A small network was shown many inputs. Here are its activations along a few directions, one row for each input.
Each table varies a few parts of the input and shows all the possible inputs, shuffled.
A made-up example of a description, with smaller parts first: one of 2 separate values, together with either a single point or one of 9 places along a line or (one of 6 places along a line, together with one of 8 places around a ring).
Shared parts are said once, and a part with two or three values counts as separate values.

Other details of the inputs shift rows strongly along two fixed directions, in all tables alike. That doesn't count.

A family of inputs:
x1: [ -9.1  -7.5  40.9 -76.7  -3.1 -12.9 -20.6 -42.0  48.4 -58.0 -45.2 -32.3
  51.4  21.4]
x2: [ 23.5   6.4  -4.0 -34.8  46.6  28.4 -36.2 -15.1 -41.8 -11.4  12.7 -58.1
   2.1 -45.5]
x3: [-41.0   7.5 -21.4  66.2 -19.1 -20.4  41.1  19.0   2.0  38.2  10.6  65.9
 -17.0  49.0]
x4: [ 22.3 -22.6  39.0 -53.3 -10.1   4.5 -12.3 -36.8  61.8 -45.7 -21.9 -24.8
  42.5  19.5]
x5: [-15.3  10.0 -10.9  68.7 -25.9 -38.8  13.1  11.1  -3.9  43.2  25.3  69.4
 -13.1  32.6]
x6: [ 12.1   6.4 -10.9  -6.9  38.2  15.6 -23.2   0.8 -48.6  13.3  26.7 -41.7
 -17.5 -33.5]
x7: [  9.8 -17.6  21.3  -3.3 -27.8  -5.4   8.9 -24.4  63.4 -17.4 -14.2  21.1
  35.6  39.6]
x8: [ 30.1 -20.6  51.0 -78.5 -13.8   0.5 -22.6 -44.9  60.2 -64.5 -35.0 -44.5
  52.4   7.7]
x9: [-15.1   4.5   4.2  39.6 -41.0 -48.1   1.8 -13.3  35.5  21.6   9.9  67.3
  18.7  50.7]
x10: [-12.6  10.5 -20.6  11.9  29.5  18.5  12.4  24.1 -67.1  12.6   6.1 -30.6
 -34.6 -22.5]
x11: [ 32.5  -9.7   2.6 -27.0  30.3  36.5  -3.0   5.5 -46.2 -13.8   6.5 -64.4
 -25.6 -44.1]
x12: [-26.6   3.9  23.7 -52.7 -39.0 -22.7 -15.2  -1.9  88.5 -37.9 -46.5  19.8
  43.9   8.5]
x13: [-27.9  15.1 -34.6  59.7   9.5  12.7  37.0  21.9 -41.4  34.9  12.9  33.7
 -29.1   9.6]
x14: [ -1.3  12.3 -25.4  53.4   5.2 -15.1   3.4  20.3 -49.2  42.1  31.0  24.4
 -38.4  -5.3]
x15: [ -3.4  -4.0 -16.1  79.4 -25.5  -0.6  44.8  13.6  14.3  37.1  18.2  70.2
 -15.3  38.1]
x16: [-35.0   0.8  -9.8  32.4 -26.0 -21.2  28.4  -7.0  32.3  11.4  -8.6  58.1
  17.3  55.7]
x17: [  3.1  15.9 -28.8   4.6  13.0  11.8 -25.6  47.4 -40.3  34.6  19.2  -7.8
 -42.6 -70.8]
x18: [ 11.2   8.4 -29.0  25.1  31.3  10.3 -11.1  13.1 -55.1  26.9  30.6  -9.8
 -25.6 -21.7]
x19: [ 28.6  -6.6  -4.4 -49.4  23.7  44.1 -18.5  31.1 -22.4 -16.9  -6.7 -68.7
 -29.5 -93.0]
x20: [ 11.3 -17.9  38.3 -19.7 -38.0 -22.7   6.3 -27.1  69.5 -29.9 -20.7  23.7
  36.7  44.0]
x21: [  2.8   4.7  -5.1 -38.5  42.0  25.0  -8.8   4.8 -59.7 -20.5 -11.0 -70.9
 -12.4 -39.9]
Each input here is: one of 3 separate values, together with either a single point or one of 6 places along a line.
Q: Changing only the choice among 3 separate values turns x9 into x11. The same change can be made to x18. Which row results?
A: x7
Q: Which other rows does x3 become when the choice among 3 separate values takes its other values? List them by row number.
A: x4, x6
Q: Which other rows does x17 become when the choice among 3 separate values takes its other values? List them by row number.
A: x12, x19
Q: Which other rows does x1 become when the place on the line of 6 takes its other values? List them by row number.
A: x3, x10, x13, x16, x21
